A small network was trained on invented records. Each row is its activation on one of them, seen along a few directions.
After each row come some of the record's fields: Vev, Nasap, Fivo, Bepiz.
Other fields move the rows too, some of them a lot.
In the rows, zero is written as 500.
Strong random noise was added to every row along 19 fixed directions; ignore it. To show where, here is one row again and again, with new noise each time:
[602 456 275 510 379 561 541 805 443 528 485 237 345 521 406 427 503 480
 547 432 438 546 584 415 526 451 526 354 490 510 530 670 531]
[549 486 375 528 280 500 560 434 512 460 424 613 559 602 527 423 492 380
 544 629 573 529 373 559 502 543 431 403 514 491 473 402 589]
[458 596 427 306 381 407 557 633 591 413 782 337 600 358 278 593 453 363
 542 420 437 455 395 449 395 588 647 621 631 758 456 464 585]
[339 237 242 359 504 550 400 699 341 541 436 586 517 315 687 476 398 480
 421 718 531 463 747 668 516 348 405 547 299 583 609 562 723]
[492 463 327 415 334 520 489 449 596 465 521 475 477 532 525 508 318 676
 438 777 470 359 449 677 480 286 316 559 571 385 389 496 614]
[511 578 734 398 546 454 601 650 662 566 673 613 362 409 443 474 390 479
 752 474 475 504 396 263 585 411 597 409 433 523 422 523 319]
[345 609 415 394 612 475 365 468 460 560 467 471 442 442 545 376 683 382
 374 506 516 624 239 576 513 400 629 487 307 562 278 506 577]
[444 498 398 507 681 481 664 493 519 438 563 543 489 413 410 502 408 435
 556 519 624 590 370 560 395 615 520 537 587 535 518 364 515]
[457 481 618 438 685 501 437 533 387 440 408 488 650 632 579 551 469 316
 263 421 603 241 435 612 419 571 543 555 512 418 440 400 839]
[529 732 562 364 439 366 161 190 501 395 555 426 392 467 474 612 666 429
 242 488 564 282 400 494 436 347 246 523 520 792 480 331 538]
[671 451 549 530 380 534 376 564 672 480 321 365 419 470 588 458 579 437
 245 602 502 632 396 479 496 488 430 402 408 441 586 484 565]
[568 490 602 213 404 509 446 787 389 440 514 378 606 445 394 648 349 420
 536 496 455 108 588 486 491 405 571 507 549 621 335 521 759]
[652 644 595 701 525 598 737 577 459 480 580 507 470 489 472 444 552 498
 560 534 395 407 473 548 648 555 706 457 521 550 425 638 546]
[319 428 492 608 593 530 653 446 472 606 598 701 557 562 612 542 676 202
 628 441 602 444 637 466 628 783 731 513 369 517 512 603 651]
[523 395 430 441 485 501 375 444 432 471 310 654 586 436 602 653 540 442
 726 554 702 525 529 545 557 441 563 560 561 520 418 492 468]
[524 395 569 496 565 506 576 543 358 474 618 790 461 442 600 356 331 443
 554 517 575 325 550 551 483 463 380 404 372 661 563 471 489]
[526 530 327 427 400 417 364 671 395 523 453 334 585 579 412 514 516 464
 597 346 458 707 507 349 532 389 567 562 569 569 573 426 415]
[601 556 765 376 495 429 462 549 693 403 758 453 383 369 475 591 493 418
 621 396 565 338 353 330 540 513 621 500 628 534 394 595 471]
[473 392 295 462 697 480 381 570 122 470 595 410 375 414 582 433 454 618
 551 598 535 487 664 546 730 291 425 589 547 457 529 462 616]
[416 672 558 592 713 551 536 437 560 553 155 606 454 678 430 685 615 635
 579 440 580 506 516 473 522 553 541 508 592 385 616 401 556]
[533 384 588 490 499 522 453 544 669 461 226 591 645 390 617 562 462 538
 508 614 609 741 395 567 400 540 618 593 517 388 548 425 468]

[565 486 618 505 465 500 622 428 495 438 301 448 631 621 439 645 273 412
 485 676 643 345 587 503 287 584 348 467 613 347 457 214 580]	(Vev h1; Nasap j1; Fivo c2; Bepiz w1)
[399 270 277 340 618 514 225 324 429 516 382 631 565 404 592 608 654 570
 472 521 615 559 466 712 623 488 502 679 467 542 423 502 592]	(Vev h2; Nasap j1; Fivo c1; Bepiz w2)
[567 440 737 438 267 602 444 496 789 560 314 420 392 506 397 341 703 826
 433 450 336 652 362 475 434 733 659 379 343 421 434 633 439]	(Vev h2; Nasap j1; Fivo c2; Bepiz w2)
[579 494 410 452 582 465 484 336 547 394 591 565 496 315 493 788 315 505
 537 746 634 301 561 624 531 309 281 658 698 608 471 389 484]	(Vev h1; Nasap j1; Fivo c1; Bepiz w2)
[653 342 536 521 518 475 570 624 506 401 640 417 573 245 411 472 437 434
 562 371 554 715 530 460 335 696 639 561 551 727 614 485 294]	(Vev h1; Nasap j2; Fivo c2; Bepiz w1)
[565 495 432 486 568 476 600 454 414 551 647 505 548 616 402 473 376 373
 483 494 447 403 442 493 586 463 395 465 473 504 365 386 475]	(Vev h2; Nasap j2; Fivo c1; Bepiz w2)
[467 342 265 548 382 561 678 467 470 573 477 513 486 642 414 209 416 634
 464 641 430 707 426 613 449 629 416 399 376 389 479 372 516]	(Vev h1; Nasap j1; Fivo c2; Bepiz w1)
[427 611 394 637 439 479 652 266 502 527 554 445 497 530 456 497 603 451
 588 641 504 608 547 497 503 596 526 496 531 428 409 454 437]	(Vev h2; Nasap j1; Fivo c1; Bepiz w1)
[570 400 503 470 485 549 494 347 666 467 468 559 561 418 450 590 606 455
 125 749 423 460 485 657 623 707 337 553 409 615 672 274 823]	(Vev h2; Nasap j1; Fivo c2; Bepiz w1)
[433 641 529 425 538 406 398 382 555 579 587 451 374 465 311 411 638 687
 554 320 413 715 410 373 434 481 556 520 411 709 489 421 197]	(Vev h1; Nasap j1; Fivo c1; Bepiz w1)
[416 719 457 467 627 469 414 509 600 494 124 514 556 632 486 586 463 514
 422 491 601 609 263 554 316 275 436 478 585 366 472 354 499]	(Vev h1; Nasap j2; Fivo c1; Bepiz w1)
[290 389 437 328 533 543 615 649 626 558 521 586 658 381 422 629 388 545
 657 485 496 461 544 590 368 590 721 645 491 542 389 628 547]	(Vev h1; Nasap j2; Fivo c2; Bepiz w2)
[185 410 498 319 568 442 309 408 276 451 506 273 411 228 603 466 693 487
 400 596 601 497 727 533 352 662 568 531 400 470 445 522 724]	(Vev h2; Nasap j2; Fivo c1; Bepiz w2)
[575 367 500 469 343 475 370 424 528 463 418 398 579 679 467 502 465 725
 636 333 567 563 493 476 362 528 542 580 688 328 428 526 325]	(Vev h1; Nasap j2; Fivo c2; Bepiz w1)
[465 388 445 314 364 505 443 595 584 442 566 434 384 507 327 594 544 653
 661 281 526 342 615 423 416 669 493 445 649 571 607 636 572]	(Vev h2; Nasap j2; Fivo c2; Bepiz w1)
[679 411 581 526 456 519 651 591 680 527 648 510 574 343 471 501 364 350
 534 547 467 629 403 459 472 545 604 524 420 611 420 518 292]	(Vev h1; Nasap j2; Fivo c1; Bepiz w1)
[366 692 448 402 381 497 561 627 738 585 474 428 502 593 337 631 489 475
 507 413 380 463 430 401 400 463 515 481 505 526 496 580 515]	(Vev h2; Nasap j2; Fivo c2; Bepiz w2)
[306 305 614 359 636 514 433 428 409 432 566 744 425 208 679 322 527 655
 516 636 588 501 472 671 499 594 540 515 369 494 474 542 625]	(Vev h2; Nasap j2; Fivo c2; Bepiz w2)
[517 532 443 547 501 466 495 439 346 423 709 452 457 598 520 392 555 427
 441 387 526 331 461 544 525 542 492 477 580 535 469 543 627]	(Vev h1; Nasap j1; Fivo c1; Bepiz w1)
[258 393 292 344 301 424 497 358 534 526 549 587 477 484 466 554 438 498
 805 567 658 515 643 455 325 522 383 476 526 497 446 488 382]	(Vev h2; Nasap j2; Fivo c2; Bepiz w1)
[418 550 443 775 694 477 720 285 238 588 549 499 523 686 492 415 433 470
 500 570 517 562 715 484 500 597 409 522 462 400 559 286 400]	(Vev h1; Nasap j2; Fivo c2; Bepiz w2)
[628 527 679 686 703 547 715 474 437 504 622 567 518 516 462 326 479 637
 496 511 386 614 386 534 659 636 673 555 495 441 492 409 455]	(Vev h1; Nasap j1; Fivo c1; Bepiz w1)
[539 601 429 618 362 528 630 520 661 500 444 553 548 586 408 456 543 504
 500 424 436 695 308 492 437 640 548 472 549 567 611 491 425]	(Vev h1; Nasap j2; Fivo c2; Bepiz w2)
[601 410 639 473 587 559 412 493 378 370 370 496 517 420 570 630 478 658
 582 504 632 266 623 615 472 475 561 562 665 432 401 591 572]	(Vev h1; Nasap j1; Fivo c2; Bepiz w1)
[415 370 714 364 496 457 265 144 435 362 460 534 541 397 608 572 562 591
 433 499 747 300 519 635 246 689 473 643 559 518 355 429 548]	(Vev h1; Nasap j1; Fivo c2; Bepiz w2)
[448 441 504 532 594 518 637 466 429 433 553 609 584 355 668 405 334 583
 552 880 536 569 390 710 608 411 591 635 559 280 351 417 637]	(Vev h1; Nasap j1; Fivo c1; Bepiz w1)
[335 444 710 423 671 448 352 456 392 626 449 452 456 645 528 344 557 554
 526 166 561 534 544 366 289 558 615 458 311 393 376 538 289]	(Vev h2; Nasap j2; Fivo c1; Bepiz w1)
[334 590 539 558 526 512 723 485 673 450 464 613 585 361 446 621 420 643
 538 631 468 512 650 592 289 635 536 585 586 541 709 466 526]	(Vev h2; Nasap j1; Fivo c1; Bepiz w1)
[555 320 382 383 488 472 399 446 598 512 463 648 502 487 451 721 510 481
 729 537 638 602 486 396 744 541 436 589 624 507 589 359 487]	(Vev h1; Nasap j1; Fivo c2; Bepiz w2)
[581 257 756 406 410 471 503 409 694 552 726 555 621 580 493 401 393 574
 507 430 413 537 374 412 549 691 570 588 447 336 379 458 373]	(Vev h2; Nasap j2; Fivo c2; Bepiz w2)
[652 499 463 695 327 521 620 451 607 414 608 407 620 556 478 504 421 530
 410 476 445 496 507 584 361 607 521 600 641 550 577 559 411]	(Vev h1; Nasap j1; Fivo c2; Bepiz w2)
[540 423 666 537 624 501 399 407 367 583 612 467 587 713 517 437 591 434
 324 208 435 310 594 494 516 594 572 539 351 543 421 553 484]	(Vev h2; Nasap j2; Fivo c2; Bepiz w1)
[406 409 474 429 421 560 635 566 579 445 588 337 294 164 465 403 554 425
 639 514 631 503 512 538 187 710 667 328 413 557 264 804 425]	(Vev h2; Nasap j1; Fivo c1; Bepiz w2)
[519 573 517 707 425 537 541 390 629 566 387 810 575 702 607 493 505 515
 471 403 476 428 573 565 415 409 377 423 413 584 664 602 313]	(Vev h2; Nasap j2; Fivo c2; Bepiz w1)
[428 574 439 389 309 517 551 651 551 422 385 408 389 661 449 398 419 624
 598 571 525 395 312 508 445 445 479 320 668 220 386 545 746]	(Vev h1; Nasap j2; Fivo c2; Bepiz w2)
[667 288 480 500 277 512 610 543 445 525 589 473 522 668 432 338 334 447
 627 400 508 415 563 441 403 603 425 325 456 458 402 526 358]	(Vev h2; Nasap j2; Fivo c1; Bepiz w1)
[625 285 308 587 324 654 598 532 589 543 487 400 381 493 447 531 710 402
 598 456 551 495 580 531 595 782 644 380 458 529 404 806 563]	(Vev h1; Nasap j2; Fivo c2; Bepiz w2)

Which values does each new row have?
[423 645 406 582 479 504 616 642 394 472 434 397 416 536 452 407 482 627
 737 503 512 623 517 450 453 416 624 440 633 379 485 565 452]	(Vev h1; Nasap j1; Fivo c2; Bepiz w1)
[404 467 507 328 523 442 355 327 492 522 448 550 561 615 299 640 515 801
 506 376 442 442 608 479 482 610 371 660 596 585 662 271 508]	(Vev h2; Nasap j2; Fivo c1; Bepiz w2)
[159 667 372 451 392 311 367 586 419 586 695 480 485 326 667 494 570 319
 689 526 477 789 691 222 522 254 549 581 403 625 654 561 313]	(Vev h1; Nasap j2; Fivo c2; Bepiz w2)
[398 500 426 588 609 545 683 535 362 549 538 520 602 547 487 544 624 328
 565 563 478 496 600 508 735 704 701 539 510 433 490 486 773]	(Vev h1; Nasap j2; Fivo c2; Bepiz w2)
[532 544 553 623 435 586 720 535 436 435 569 444 463 523 512 622 448 499
 644 590 506 149 743 521 549 589 535 456 668 377 456 701 673]	(Vev h2; Nasap j2; Fivo c1; Bepiz w2)
[296 426 371 461 555 437 621 405 511 467 784 497 334 316 589 438 367 325
 443 739 619 373 636 536 372 489 270 421 419 473 505 489 594]	(Vev h2; Nasap j1; Fivo c1; Bepiz w1)
[511 439 354 557 633 611 492 582 374 562 432 319 284 542 571 358 558 629
 640 460 571 520 420 595 560 347 691 414 485 239 142 821 444]	(Vev h1; Nasap j2; Fivo c1; Bepiz w1)
[423 384 641 540 592 472 585 421 503 468 810 705 426 528 609 331 350 536
 339 456 513 293 551 542 421 615 319 515 420 543 702 466 576]	(Vev h1; Nasap j1; Fivo c1; Bepiz w1)
[639 444 503 510 609 602 548 543 539 584 415 434 586 516 366 582 508 616
 383 542 332 538 492 592 644 529 583 606 432 516 434 449 516]	(Vev h2; Nasap j1; Fivo c2; Bepiz w1)
[457 556 492 374 286 534 381 536 634 532 294 310 687 523 433 576 508 547
 265 515 383 499 440 614 230 467 564 598 418 574 355 534 532]	(Vev h1; Nasap j2; Fivo c2; Bepiz w2)
[487 500 538 632 713 473 477 453 467 436 565 487 358 635 579 434 454 648
 511 305 613 537 399 456 473 509 450 540 688 283 613 525 423]	(Vev h1; Nasap j2; Fivo c2; Bepiz w2)
[625 596 594 489 479 462 376 517 565 384 461 428 399 507 462 481 522 660
 382 446 469 540 373 450 518 452 370 487 649 488 702 409 538]	(Vev h2; Nasap j2; Fivo c1; Bepiz w1)
[619 475 745 435 381 518 520 696 762 572 394 434 489 455 490 558 374 512
 530 533 418 494 575 336 405 402 522 373 396 405 471 580 330]	(Vev h2; Nasap j1; Fivo c1; Bepiz w1)
[299 373 454 397 573 426 519 502 608 474 530 646 495 308 605 562 339 375
 520 655 663 550 613 486 337 488 319 492 461 478 671 392 508]	(Vev h2; Nasap j2; Fivo c2; Bepiz w1)
[498 683 576 558 640 499 602 438 441 503 584 301 542 429 373 484 562 380
 355 423 436 430 483 559 313 557 642 507 427 641 290 520 431]	(Vev h2; Nasap j1; Fivo c1; Bepiz w1)
[645 302 758 381 806 586 431 578 175 605 309 486 491 369 429 480 463 582
 479 521 471 482 682 462 633 558 534 480 240 562 393 292 460]	(Vev h2; Nasap j1; Fivo c1; Bepiz w1)
[455 409 456 422 814 621 558 760 292 526 267 292 598 212 366 482 350 634
 349 486 438 640 585 709 183 509 644 603 339 640 396 493 421]	(Vev h2; Nasap j2; Fivo c2; Bepiz w2)
[568 427 364 655 563 546 458 489 538 524 515 431 540 547 659 580 541 348
 400 462 546 468 562 600 529 382 534 564 488 428 436 723 454]	(Vev h2; Nasap j1; Fivo c2; Bepiz w1)
